Q609: [162  87 139 162  82 140 160]
Q205: [166 153 123 162  82 140 160]
Q666: [128 142  80 162 136 140 160]
Q691: [162 156 123 162  82 140 160]
Q389: [174 150 123 153  82 143 160]
Q670: [157 145 113 193 119 130 160]
Q491: [144 146 128 103  72 174 144]
Q293: [160 157 140 160  82 140 160]
Q928: [158 151 123 174  84 129 139]
Q470: [158 149 121 162  87 140 160]
Q416: [139 146 130  98  71 175 141]
then: [130  98] | [ 71 175 141]
shift +1: [128 142] | [129 143]
all Q293: [140] | 2 5
[162  87 140] | Q470
shift -1: [162  82 140] | [161  81 139]
then: [128 142  80] | [162 136 140]
tail: [128 142  80 162] | [136 140 160]

Q981: [145 126 112 112 129  96 173 136 132 124  92  84  94 127 145 171 114 141
 130 101 132 104 132]
Q754: [147 113 112 112 129 107 123 136 132  98  97  84 132 128 145 167 114 141
 130 101 132 108 132]
Q905: [112 112 129 107 117 133 132 124 132 126 102  93  94 127 145 156 114 141
 134  89 132 108 132]
Q329: [125 120 112 112 129 107 127 136 124 124  92  84  94 127 145 140 114 141
 144  79 132 108 132]
Q466: [145 126 112 112 129  86 166 136 132 124  60  84  94 127 145 133 114 141
 130 107 132 109 132]
Q222: [159 126 112 111 129 107 127 136 142 112  99  84 127 127 112 168 114 133
 128 146 140 108 128]
Q957: [125 121 112 112 129 107 127 136 125 124  92  84  94 127 145 140 114 141
 143  79 132 108 132]
Q286: [145 126 112 112 129 107 174 136 132 124  92  84 105 127 145 156 114 141
 125 132 132 108 132]
Q153: [145 126 112 112 129 107 117 136 132 124 121  99 125 127 145 156 114 141
 130 101 132 108 132]
Q749: [130 126 112 112 129 107 127 136 132 124  97 103  94 127 145 132 114 141
 130 101 132 108 132]
Q370: [145 126 117 112 129 107 164 136 132 124  89  84  94 127 145 156 114 141
 124 101 132 108 132]
all Q222: [111] | 3
then: [112 112 129 107 117 136 132 124] | [121  99 125]

Q318: [108 171 109 132 145 145 172 127]
Q759: [ 90 137 182 145 114  97 127 139]
Q807: [109 121 112 115 113  97 161 127]
[ 97 161] | Q807
all Q318: [171] | 1
tail: [114  97] | [127 139]
shift -1: [121] | [120]
then: [109 121 112] | [115 113  97]
all Q318: [172] | 6
[137 182 145 114  97 127 139] | Q759

Q76: [124 162 130 162 122  81 133  94 123 122  97 120 111 132 130 103]
Q786: [140  99 128 134 154 120  94  66 132 105 135 134  96 130 129 139]
Q627: [156 131 129 137 130 120 130 105 132 106 116 129 125 153 160  93]
Q396: [112 139 125 151 115  79  79  79 128  79 115  79 119 160 129  85]
Q590: [139  85 140 129 154 125 106  69 125 117 138 140  99 131 124 138]
Q279: [156 130 128 136 129 120 131 107 151 131 115 128 125 154 159  92]
Q201: [110 112 125 135 138 115 131 131 117 136 137 128 103 119 139 128]
Q310: [111 152 125 151 114  78 141 103 130 130 105 104 119 160 129  85]
Q97: [139  87 128 130 153  80 102  66 127 113 138 140  97 130 125 150]
tail: [ 79 119] | [160 129  85]
all Q396: [79] | 5 6 7 9 11
tail: [132 105] | [135 134  96 130 129 139]
[128 134 154 120] | Q786
all Q396: [128] | 8
all Q590: [138] | 10 15

Q352: [110 126 177 157 125 117 126 124]
Q995: [133 107  67 133 123 123 123 126]
Q886: [131 131 129 129 129 129 128 131]
all Q995: [126] | 7
tail: [126 177] | [157 125 117 126 124]
all Q886: [128] | 6
then: [107  67] | [133 123 123]
all Q352: [125] | 4

Q703: [176 185 176 186]
Q424: [176 186 191 182]
Q708: [169 176 176 186]
[176 176 186] | Q708
[176 185 176 186] | Q703
tail: [176 185] | [176 186]
[176 186 191 182] | Q424
shift +1: [176] | [177]
[169 176 176 186] | Q708
[176 185 176] | Q703

